These are the activations of a small neural network, seen along a few directions. Each row is one input.
In each table, some parts of the input vary, and every possible input appears once, in random order.
Descriptions start from the smaller parts, as in this example, which fits no table here: one of 5 places around a ring, together with either a single point or one of 11 places around a ring or (one of 3 separate values, together with one of 6 places along a line).
Shared parts are said once, and a part with two or three values counts as separate values.

Other details of the inputs vary at random and push rows far along three fixed directions, the same in every table; ignore that.

Table:
row 1: [  8  11  50  -5   2   8 -38 -14 -40  -9   1 -15  34  28]
row 2: [ -5   3 -30  30 -20  -2  12  11 -28  30 -42  17  33 -16]
row 3: [ -7  -9  19  -8  13 -16   9  19  47  -7  36 -44 -55 -32]
row 4: [ 16  13  -3  13  16   0 -27 -23 -10  -4   7  13   5  37]
row 5: [ 14  44  -4 -47  19  -5  32   7 -18 -18  16   7 -23  -6]
row 6: [ 20  44  44 -58  -8  18  20  -5 -27 -32  13 -34   6 -21]
row 7: [-10 -16 -30  27 -14  16  22   1 -27  23 -47  11  33 -11]
row 8: [ 10  -2  -4 -10   1  16 -37 -19  -2 -10   3  24   6  28]
row 9: [  9  37   3 -52   1   4  39   7   5 -29  21   9  -8  -6]
row 10: [-21 -16 -21  21 -23 -10  47  36  24  30  -2 -56 -31 -86]
row 11: [ 11   7   4   8  -3  10 -19 -23  13 -15  12  15  19  38]
row 12: [ 16  11   4  16  16   2 -21 -17  -2 -11   0  12   6  43]
row 13: [  4 -10   3 -11  -2  14 -24 -18   7 -17   2  22  17  37]
row 14: [-18 -24  11 -24  27 -24   5  20  18   1  27 -41 -63 -29]
row 15: [-41 -52  -1  53 -23 -19 -12  25  33  52 -22 -14   8 -51]
row 16: [ 11  -4   3  -8   1  18 -31 -13   6 -17  -4  23   7  34]
row 17: [ 12   5   5  -4 -12  -3 -32 -14  -3  -5  12  35  11  25]
row 18: [ -2   0 -29  46 -14  12  26  -4 -20  26 -37   3  36 -10]
row 19: [-14 -47  21  42  11 -37 -48  -5  25  20  27 -23 -30  12]
row 20: [-15 -39  19  35   8 -20 -61  -5  46  17  28 -21 -26   1]
row 21: [ -3 -12 -37  21 -35  23   6   4 -18  20 -41  12  32 -21]
row 22: [ 11 -11  -1  -3   4  -1 -24 -19 -22  -8   2  22   2  39]
row 23: [-15 -12 -32  24 -12  14  20   8 -19  17 -53   4  38  -5]
row 24: [  0  43 -39 -22 -20  18  63  30 -14  10 -27  -4   6 -66]
row 25: [ -8 -15 -29  22 -29  27  16   0 -12  20 -41  14  37 -20]
row 26: [  9  11  10  -4   1   4 -32  -7  10 -11   0  33  13  29]
row 27: [ 15   2   7  11  -5  11 -18 -29   5  -9  18  22  14  32]
row 28: [-27 -52  34  28  17 -42 -43   3  29  24  22  -4 -21   9]
row 29: [  7  37   3 -47  16  -8  46   8 -10 -26  16   5 -12   3]
row 30: [ 15  42   3 -44  20  -4  38  13 -11 -25   9   6 -21   0]
row 31: [ 16  37  -3 -33  17   2  51  -3  -8 -29  21 -12 -15   8]
row 32: [-17 -26  18 -21  28 -23  12  26  25  -6  20 -41 -62 -23]
Each input here is: one of 2 separate values, together with either a single point or (one of 3 separate values, together with one of 5 places around a ring).
Changing only the choice among 2 separate values turns row 1 into row 6. The same change can be made to row 18. Which row results? -> row 27
Change only the choice among 2 separate values in row 21. List by row number the other rows that result. -> row 22
Change only the choice among 2 separate values in row 8. List by row number the other rows that result. -> row 14

Table:
row 33: [ -6 -11   9  -5  -1  -3  -5   2  11  -1  10 -13 -10  -8]
row 34: [ 19  27   7 -31   6   8   0 -13 -17 -24  11  23   5  26]
row 35: [ -7 -36   3  64  -6   1 -76 -29  -5  25 -29  30  53  54]
row 36: [ -5  -8  10   5   7 -10   1   3   6   2  10 -15 -13  -3]
row 37: [-12  -2 -25  13 -22  17  27  17  -9  19 -38 -13  21 -40]
row 38: [ 16  34 -28  -7 -12  29  38  -4 -40  -4 -35  16  36  -1]
row 39: [ -6 -13  10  -4   6  -7  -3   5   1  -1   4 -15 -14  -3]
row 40: [ -5 -16 -11   1   7 -13  -1   1  17   3  15   3 -25  -2]
row 41: [ -8  -9  11  -8   4  -9  -6   9   5   1   5  -7 -12  -9]
row 42: [ -6  -6  12  -3   3 -11  -3   7   8   2   9  -7 -11  -8]
row 43: [ 24  31   3 -21  11  10   5 -17 -18 -24  14  16   2  31]
row 44: [ -3  -7   9   1  -2  -5  -3   2  14  -1  12 -12 -11  -8]
row 45: [  0  -3   7   2   0  -4  -5   3  15  -1  11 -12 -13  -9]
row 46: [ -9   1 -24  19 -23  14  30  16  -6  19 -34 -12  22 -40]
row 47: [ -6  -4  12   0   4 -12  -3   6  10   4  11  -7 -11  -8]
row 48: [ 21  35   4 -26   8   7   0 -14 -13 -21  15  23   4  27]
row 49: [ -9 -13  -8   1  11 -12   2   5  23   0  10   4 -23   2]
What do these inputs look like to the network? -> either one of 2 separate values or (one of 3 separate values, together with one of 5 places along a line)
What sort of input is row 35? -> one of 3 separate values, together with one of 5 places along a line
Change only the place on the line of 5 in row 43. List by row number the other rows that result. -> row 35, row 36, row 38, row 39

Table:
row 50: [ 34  49 -24 -49   6  24  58 -12 -54 -33   8  31   4  22]
row 51: [ -6 -21 -26  41 -23  21 -32  -1   0  26 -31  12  27  -6]
row 52: [ 20   0   1  -3  -3  20 -46 -29  -6 -15  15  36  12  46]
row 53: [ 11  35 -56  -5 -12  29  60  18 -46   8 -44   6  15 -33]
row 54: [ -6 -27  20 -20  11 -12 -18  -8  36 -14  40 -20 -42   2]
row 55: [ -5 -31  25 -16   6 -11 -15  -3  25  -9  51 -13 -42   0]
row 56: [-16 -27 -15  33 -20   5 -23   8  -8  30 -35  24  35   0]
row 57: [-18 -15 -27  60 -27  10 -12   5  11  37 -36  -2  42 -19]
row 58: [-24 -34   2  31   7 -36   0  23  23  33   2 -36 -39 -44]
row 59: [ 20  16  11  -6   4  -4 -46 -21  -3 -11   6  45  13  43]
row 60: [-15 -17 -10  42 -11   6 -18   9   7  22 -44  16  37   5]
row 61: [ -8  17 -19 -22  -8  12  88  38  17  -2  -3 -49 -35 -79]
row 62: [-26  -8  10  50 -13  11 -21   3 -20  44 -46 -24  60 -27]
row 63: [ 10  16  11  -3   7  -2 -38 -19   0 -13  12  39  24  52]
row 64: [-20 -30  37  22 -19 -31 -14  27  10  23  -1 -65 -16 -51]
row 65: [ -6  33 -19  -9 -23  42  61  19 -61  20 -55 -24  44 -68]
row 66: [-33 -31  40  25  -1 -20 -12  18   7  41  -7 -58  -7 -65]
row 67: [-15 -28  28 -28  17 -26 -15   3  30 -12  33 -10 -37   5]
row 68: [-31 -37  14  20  -6 -35  -1  28  33  32   3 -25 -26 -49]
row 69: [ 21   3   9   9   9 -10 -26 -34 -19  -8  14  38  12  55]
row 70: [ 18   0  14   5   1  17 -26 -32   6 -21  13  31  20  56]
row 71: [  6  34 -52  12 -23  14  83  18 -41  22 -49   0  25 -52]
row 72: [ -8 -22 -13  50 -19  18 -13  -5  11  20 -34   7  36   4]
row 73: [-10 -20  42 -23  24 -25  -9   7  35 -19  41  -9 -40  14]
row 74: [  7   1  11   6  -8  -7 -24 -17  -6   1   0  39  23  29]
row 75: [  7  -6  10 -15   3   1 -31 -26  -5 -18   4  41  22  54]
row 76: [ 10  47 -39 -12 -25  18  60  19 -29   8 -43  16  26 -45]
row 77: [ -3 -11 -23  52  -8  -6 -23  -3 -10  33 -37  12  22   0]
row 78: [ 28  54 -26 -31   8  25  72  -3 -38 -28 -13  15   8  10]
row 79: [ 21   3  34  -8 -12  10 -52 -20 -36 -22   6   6  26  49]
row 80: [ 15   9   9   6  -2   8 -31 -33   3 -15  24  31  25  52]
row 81: [  7  11  15  -2   5  -4 -32 -21  -2 -13  15  40  27  54]
row 82: [ 17  11  14  -4   0  -5 -40 -24  -6 -10   8  47  18  46]
row 83: [ -9  -2  33 -24  24 -31 -23   9  35 -13  48 -11 -41   6]
row 84: [  5  -3   0  -2  -2   7 -37  -7  -9  -2  -5  36  15  30]
row 85: [ 11  27  -2 -74  25  -8  81   8 -11 -39  39 -25 -56 -20]
row 86: [ 23   9   6   5   6  21 -41 -28   9 -22   5  29  15  52]
row 87: [-16 -24 -16  32 -19   6 -26   9  -6  29 -36  22  32  -2]
row 88: [  8   3  39 -17  13  16 -47 -38 -28 -13  -1   8  34  43]
row 89: [-14 -15 -11  41 -10   7 -22  10   8  21 -46  16  35   4]
row 90: [ 14  33 -10 -63  21  -1  67  19 -18 -27  33 -21 -60 -30]
row 91: [-28 -47   1  21 -10 -10  -7  23  32  27  10 -36 -31 -48]
row 92: [  7   6   5   6   7   8 -32  -6   6  -9 -15  29  18  36]
row 93: [-11 -27 -25  46  -8   4 -19   1 -18  31 -34  13  24   6]
row 94: [ 35  55 -17 -40  13  24  65 -13 -40 -39   0  25   9  29]
row 95: [-12 -30 -22  38 -24  15 -18 -11   6  21 -33   8  36   0]
row 96: [  2 -14  31 -16  21 -10 -18  -2  42 -21  45 -21 -47   8]
row 97: [ 28  71 -13 -54   0  19  52  -5 -30 -35   8  33  19  16]
row 98: [-17  15 -28 -32  -9   3  73  55  -1  12 -15 -35 -34 -90]
row 99: [ -3  49 -52   0 -23  23  66  34 -21  17 -54   0  35 -56]
row 100: [ 11 -10  -2   7 -12  18 -29 -21  -6  -4   7  28  16  30]
row 101: [ 10   1   5 -16   7   4 -42 -23  -1 -19  -1  39  16  51]
row 102: [ 10  40 -47   4  -5  28  71  16 -33   2 -50   0  21 -25]
row 103: [ 19   2  31 -12  -9   7 -48 -27 -26 -26  -2   0  30  52]
row 104: [ 18  17   3   6   1  12 -42 -30   5 -15  18  30  21  49]
row 105: [ 19   1  -3  -7   2  18 -45 -35   4 -21   6  29  14  48]
row 106: [ -5 -22  19 -23  33 -28 -16  -5  21 -16  39 -20 -55  15]
row 107: [ -6 -12  26  -8  11 -19 -14  -3  37  -9  52 -20 -34   2]
row 108: [  3 -12  29 -13  27 -37 -13  -5  18  -8  49 -13 -56   8]
row 109: [  9  31   9 -83  11  -2  70  22  -8 -35  44 -10 -51 -31]
row 110: [  8  28 -51  -5 -16  26  70  15 -48   9 -39   8  20 -29]
row 111: [ 29  51 -35 -48 -11  39  54 -12 -25 -32  -9  15  11  -6]
row 112: [ 16   1  -6  -3  19   3 -38 -30 -12 -16  -1  29   6  59]
row 113: [-21 -33   5  27 -10 -21  -7  18  39  28   9 -36 -32 -54]
row 114: [ 12  30  -4 -74  25  -7  77   8 -10 -37  37 -25 -58 -20]
row 115: [ 47  71 -22 -47  -9  32  39 -20 -28 -35   8  30   7   4]
row 116: [ 14  52  -9 -55  27  -8  68  19  -5 -27  35 -29 -52 -28]
row 117: [  5 -12  32 -17  10 -22 -20  -9  34 -12  55 -12 -48  -1]
row 118: [-15 -10   3  55 -34   2 -23  15 -18  31 -47 -32  56 -17]
row 119: [-39 -44  -3  15  -1 -23  -9  33  38  29 -17 -34 -25 -50]
row 120: [  3 -11  63 -21  12 -19 -25   7  13 -27  36 -50 -32  11]
row 121: [-15 -20 -30  63  -4   6  -8  12  -1  35 -57  -3  27  -7]
row 122: [-37 -39  -1  42   6 -35  12  27  25  36   3 -42 -21 -38]
row 123: [-26 -31 -26  39 -22   3 -13  11   4  34 -56   8  39 -17]
row 124: [ 16   1   3  14 -13   6 -26 -28   0  -1   7  29  19  26]
row 125: [ -4  -5  23 -10  34 -33 -16   1  24 -10  49 -21 -49  15]
row 126: [-33 -34   2  33  11 -35   8  26  27  31   9 -43 -29 -34]
row 127: [-15 -10 -31  59 -24  12 -19   7  13  36 -39  -3  39 -22]
row 128: [ -9 -28  17 -16  28 -27 -12  -4  20 -10  33 -20 -48  12]
row 129: [ -2 -17  30 -11  36 -25  -8   1  26 -17  40 -20 -53  20]
row 130: [ 32  69  21 -55  12  42  43 -16 -53 -37  -7   1  30   9]
row 131: [ -8 -10  21  -3  30 -33 -11   2  22  -5  44 -21 -43  12]
row 132: [-13 -33 -21  38 -25  14 -15 -12   5  21 -32   9  38   1]
row 133: [-24 -41  10  29 -14 -24   2  15  36  30  13 -33 -25 -50]
row 134: [-35 -41  15  20   4 -24   5  35  41  23  -4 -33 -25 -39]
What do these inputs look like to the network? -> one of 5 places around a ring, together with either one of 2 separate values or (one of 3 separate values, together with one of 5 places along a line)
Changing only the place on the ring of 5 turns row 100 into row 72. The same change can be made to row 98. Which row results? -> row 92
Changing only the place on the ring of 5 turns row 84 into row 101. The same change can be made to row 56. Which row results? -> row 67
Changing only the place on the ring of 5 turns row 130 into row 66. The same change can be made to row 61. Which row results? -> row 117
Change only the place on the ring of 5 in row 123. List by row number the other rows that result. -> row 60, row 63, row 82, row 87
Change only the choice among 3 separate values in row 90. List by row number the other rows that result. -> row 52, row 84
Start at row 69 and move only the place on the line of 5, one step at a time. The first step leads to row 71. Which rows follow, in order? -> row 108, row 58, row 77
Change only the choice among 3 separate values in row 121. List by row number the other rows that result. -> row 86, row 92

Table:
row 135: [  3 -18  21  28   5 -14 -80 -22   3   5  -4  37  25  60]
row 136: [-17 -35 -12  52  -7   6 -30  -4  -3  29 -42  -2  31   7]
row 137: [-30 -49  11  40   9 -38 -11  19  31  31  11 -52 -37 -33]
row 138: [ 26  26  -2 -27   7  30  -3 -27 -27 -30   1  25  19  41]
row 139: [-24 -27 -10  48 -31   2 -35  15  10  39 -45   0  37 -23]
row 140: [ 15  23  37 -49  11  -9   6  -3  24 -36  58 -13 -38   6]
row 141: [-17 -52  51  -4  26 -40 -63  -9  32  -3  45  -7 -40  33]
row 142: [  6 -15  22  40   3 -12 -70 -28  11   3   3  31  30  64]
row 143: [ -6  17 -35  -1 -10  13  55  17 -37  15 -43   4  24 -32]
row 144: [-12   0   0 -34  -2   6  53  25  12  -6   6 -52 -38 -61]
row 145: [ 26  44  -1 -12  13   9   5 -23 -24 -20   9  35  21  43]
row 146: [ -1  32 -35   4 -12  10  48  25 -32  16 -43   5  23 -35]
row 147: [-17 -32 -18  67 -16   1 -21   0   0  44 -38 -10  30 -15]
row 148: [  6  35 -26 -10 -17  20  32  10 -26   5 -34  13  30 -27]
row 149: [ 23  23   4 -38  -4  26  -6 -24 -26 -26   5  37  26  32]
row 150: [  7   6  20 -44  32 -16  20   3   4 -32  40 -26 -52  11]
row 151: [-15  -2   2 -38  -2 -10  56  32   6  -1   7 -39 -36 -62]
row 152: [ 16  29 -30   5 -26  26  41   3 -27  -3 -28  -2  27 -18]
row 153: [ 18  15  30 -48  14  -1   4 -14  13 -35  60 -19 -45   3]
row 154: [-35 -65 -33  39  10 -28  -3  29  71  31  21   2 -62 -30]
row 155: [ 28  43   4 -17  -2  18  -1 -23 -16 -27  10  33  26  37]
What do these inputs look like to the network? -> either a single point or (one of 4 places along a line, together with one of 5 places around a ring)
